Here are a small network's activations along a few directions, averaged over the inputs that share one value of a field.
Values that are neighbours, or in one group, have similar rows; names and order tell nothing.
In the rows, 500 means zero.
Strong random noise was added to every row along 2 fixed directions; ignore it. To show where, here is one row again and again, with new noise each time:
[358 510 302 715 535 506 412 439 564 897 433 320 395 381 127 658 290]
[464 486 521 584 515 472 395 463 514 620 433 435 499 382 367 630 432]
[522 493 632 507 493 443 392 478 488 496 445 487 549 384 495 611 498]
[584 572 722 404 428 379 413 501 463 454 498 503 585 388 628 578 532]


Field GEK:
mos: [426 434 337 550 656 755 567 498 409 448 457 609 479 670 512 431 568]
lokul: [647 650 447 568 410 536 553 533 598 829 494 363 457 536 488 399 421]
pur: [400 316 354 650 609 491 330 395 423 477 435 617 475 330 408 481 495]
gif: [614 501 297 541 534 517 557 488 492 558 405 482 597 605 304 462 478]
nos: [272 394 326 634 488 529 642 600 711 652 545 300 459 489 239 528 377]
fal: [460 469 498 597 514 603 510 520 748 573 460 389 400 460 325 573 530]
mam: [460 283 495 733 667 795 265 350 411 263 243 654 464 465 416 547 542]
tozul: [454 569 460 368 441 251 468 510 325 542 735 351 436 403 602 466 486]
vig: [371 386 542 468 409 439 499 493 595 579 565 443 475 409 439 644 504]
butur: [546 588 499 386 518 571 661 553 531 506 589 651 527 788 572 495 441]
daro: [549 385 469 579 652 570 486 439 365 253 389 756 509 614 624 464 563]
tuza: [535 152 276 590 728 614 535 512 473 146 336 602 407 525 390 482 591]
sete: [536 684 610 446 386 342 466 507 454 733 535 421 543 399 460 557 350]
fav: [294 551 282 635 497 634 356 320 387 651 512 438 317 443 364 472 409]
mupil: [394 311 512 631 553 569 491 527 725 335 327 541 585 586 391 560 493]
bonif: [494 386 582 303 595 583 741 615 492 293 577 640 515 752 591 412 593]
mezov: [513 401 601 439 518 308 611 512 587 364 564 486 631 478 586 507 494]
naz: [348 506 508 635 553 671 316 445 434 594 455 455 413 390 392 540 526]
temik: [666 582 424 555 502 604 582 572 550 458 469 481 486 580 525 347 641]
GEK is arranged as a line.
List every value one step from gif, in the order listed.
Answer: tuza, temik
List every value one step from mezov, in the order listed.
Answer: nos, vig
List every value one step from bonif, in the order listed.
Answer: butur
List every value one step from fav, in the order listed.
Answer: pur, mam
How many steps from neighbour to neighbour lead from naz to fal, at the fewest?
Answer: 6

Field LARAZ:
tamu: [306 321 537 559 531 535 289 346 366 397 507 633 447 272 457 575 542]
berak: [733 767 302 362 403 228 534 511 384 672 636 452 444 570 677 314 450]
gab: [407 804 499 624 372 480 262 433 478 965 594 210 307 296 386 620 391]
nane: [257 364 456 497 599 707 571 515 575 307 543 458 440 650 414 486 529]
tunad: [501 667 551 664 307 536 481 476 587 736 391 387 582 397 493 499 312]
tedas: [254 298 138 676 607 499 625 573 624 753 577 231 453 496 100 595 424]
tov: [747 539 378 424 579 672 616 513 388 353 355 658 460 629 535 307 666]
lilo: [451 446 444 564 612 843 629 524 550 517 470 636 420 780 530 456 491]
muka: [495 284 536 539 505 407 561 533 787 517 454 467 489 439 322 583 470]
lom: [623 323 707 576 584 531 454 540 607 256 263 625 791 536 435 653 569]
gam: [346 515 272 557 620 309 454 426 322 686 561 471 366 422 314 560 284]
LARAZ is arranged as a ring.
Going along LARAZ from tov by way of its neighbour berak, in what order are tamu, gab, muka, gam met?
Answer: gam, tamu, gab, muka
List every value one step from nane, in the order listed.
Answer: tedas, lilo
